A small network was trained on made-up records. Each row is its average activation on records with the value named, seen along a few directions.
Values that are neighbours, or in one group, have similar rows; names and order tell nothing.
(in the rows, 500 means zero)
Random noise pushes rows far along 10 fixed directions. That doesn't count. These rows show it; they differ only by the noise:
[465 530 501 445 589 403 461 602 495 502 610 441 345 467 542 657 441 496
 398 491]
[387 627 320 544 533 616 442 616 495 537 458 431 513 446 537 531 381 481
 595 498]
[400 498 549 492 563 586 452 621 582 497 552 334 435 219 377 592 397 407
 537 714]
[382 527 542 417 587 539 400 512 447 654 465 491 358 435 604 520 542 613
 456 561]
[581 494 423 483 462 458 528 457 442 501 422 500 537 523 379 409 508 439
 568 470]
[595 308 525 523 425 409 568 508 492 453 540 468 639 416 376 510 542 429
 434 634]
[478 728 273 641 531 581 308 548 593 510 669 429 532 567 583 713 383 363
 656 442]
[642 437 566 525 482 302 440 420 454 521 639 506 334 549 399 621 611 521
 518 576]
[548 535 643 504 530 540 343 406 652 538 594 586 322 499 535 579 500 555
 421 449]
[408 620 348 525 508 572 455 341 461 728 291 559 551 489 325 301 474 558
 559 455]
[458 350 461 333 556 450 610 599 424 473 465 571 574 447 490 508 537 523
 272 528]
[467 268 488 489 447 217 673 525 270 651 397 387 627 421 418 397 557 573
 314 640]


Field MUBAN:
naru: [427 618 527 531 509 531 508 608 593 423 573 643 346 624 611 615 350 665
 320 330]
non: [558 586 638 484 588 368 428 534 478 475 713 265 391 537 579 613 498 297
 644 497]
sipu: [637 417 533 320 483 455 589 419 401 452 320 599 509 552 437 294 616 485
 484 430]
gula: [483 410 552 608 509 449 596 504 573 492 411 563 508 517 491 404 416 636
 342 409]
funi: [510 443 604 404 533 448 476 441 504 602 517 500 460 496 544 521 535 524
 308 497]
zil: [526 567 422 741 324 429 623 576 581 416 389 395 405 479 406 382 204 572
 489 273]
lut: [519 324 595 544 535 420 527 446 569 526 602 538 554 367 388 614 560 500
 366 613]
vev: [462 491 542 576 419 522 555 664 429 386 480 330 620 466 627 468 459 400
 646 592]
kas: [511 389 536 475 452 736 535 605 422 336 448 587 669 489 644 445 706 540
 713 711]
tovi: [534 374 662 582 310 504 490 362 424 583 430 460 648 485 570 338 625 569
 622 672]
mek: [541 529 505 661 434 359 504 352 655 539 629 465 432 465 261 605 415 487
 436 485]
meno: [324 572 669 563 586 632 376 452 649 635 579 422 442 279 339 518 474 503
 582 742]
mosi: [613 308 531 506 459 391 606 576 516 388 543 435 686 414 432 567 521 418
 432 625]
kup: [467 445 466 635 518 571 388 558 426 521 601 416 576 527 637 625 654 484
 754 731]
semif: [594 451 523 491 376 848 513 477 622 256 467 795 552 586 624 470 594 577
 562 472]
bifa: [359 551 338 631 429 633 537 631 391 451 482 437 513 409 464 556 403 581
 676 666]
vofir: [294 644 386 778 400 444 549 668 487 610 487  90 630 396 713 559 262 517
 558 554]
pekan: [673 416 630 459 447 611 485 314 590 474 397 523 687 539 554 313 593 365
 645 391]
bosa: [335 652 549 394 609 419 474 174 574 860 441 643 330 507 282 350 518 620
 220 406]
sakeg: [547 430 619 495 587 284 528 494 571 444 688 498 559 565 515 611 502 410
 261 409]
MUBAN is arranged as a ring.
Which values are neighbours of funi? Give them in the order they are listed.
> sipu, zil
Which values are neighbours of lut? Give them in the order they are listed.
> mosi, pekan
Which values are neighbours of vev? Give them in the order they are listed.
> naru, kas
Which values are neighbours of kup? Give them in the order they are listed.
> gula, sakeg

Field ROKO:
zigek: [388 354 364 169 587 656 642 579 263 671  68 548 803 550 864 173 625 544
 457 401]
lik: [526 285 602 468 386 425 588 423 455 549 483 611 664 461 506 437 613 588
 322 643]
bod: [418 745 475 703 518 763 292 557 653 441 595 405 588 557 724 585 333 422
 719 416]
dur: [350 630 376 446 567 650 451 672 420 593 190 408 500 504 828 230 318 606
 524 239]
modu: [513 310 577 550 371 373 875 706 594 292 408 515 609 463 468 379 227 548
 107 248]
kezu: [557 550 573 333 590 551 356 445 628 466 662 312 693 356 520 637 512 142
 426 585]
lir: [344 542 688 790 376 520 385 591 574 640 560 393 483 498 929 512 324 713
 370 494]
bor: [351 654 677 272 653 646 370 406 637 595 540 322 412 302 591 503 438 285
 377 489]
repu: [279 477 343 267 704 511 611 614 503 500 472 588 399 221 185 622 436 505
 247 617]
sabad: [232 800 538 838 590 507 372 427 678 784 531 470 166 495 394 557 293 763
 512 407]
A value of ROKO combines one of 2 hidden first parts with one of 5 second parts; all combinations occur once.
kezu and bod share the first part; kezu and repu share the second. Which value has the first part of repu and the second part of bod?
> sabad
dur and lir share the first part; dur and zigek share the second. Which value has the first part of zigek and the second part of lir?
> modu
